m =
-1.058	1.618	-1.410	0.201	-0.334	0.448
-0.728	0.304	2.279	-0.863	-0.236	-1.451
-0.834	1.677	1.684	-0.754	-0.179	-1.260
0.623	2.382	0.057	0.157	0.344	0.344
0.278	-1.740	-0.051	1.272	0.511	1.047
1.202	0.439	0.404	0.084	0.598	0.143
-0.727	1.705	1.777	-0.771	-0.228	-1.289
0.970	1.548	0.097	0.166	0.539	0.315
Rows and columns are numbered from 0.
Find the bottom-right entry.
A: 0.315
Find the entry in row 1 and column 1.
A: 0.304
The entry in the bottom-left corner: 0.970
The entry in row 2 and column 0 is -0.834
Find the top-right entry.
A: 0.448
Find the smallest entry.
A: -1.740
The entry directly above 0.057 is 1.684
The entry just right of the smallest entry is -0.051
Find the entry at row 1, column 0.
A: -0.728
Find the entry at row 0, column 0.
A: -1.058
Find the bottom entry of the column that holds the smallest entry.
A: 1.548
Find the entry at row 0, column 2.
A: -1.410
The entry directly above 1.705: 0.439
Find the entry directly above the smallest entry.
A: 2.382
The entry just left of 1.047: 0.511
The entry just right of the largest entry: 0.057
The entry directly above the largest entry: 1.677
The entry directly below -0.179: 0.344
Find the entry at row 0, column 1.
A: 1.618
The entry directly below 0.143 -> -1.289
Find the entry just left of -0.236.
A: -0.863
The entry directly below -0.863: -0.754
The entry directly below -0.754: 0.157
Find the entry just left of -1.740.
A: 0.278
The entry just right of 0.439: 0.404
The entry just right of 0.511 is 1.047
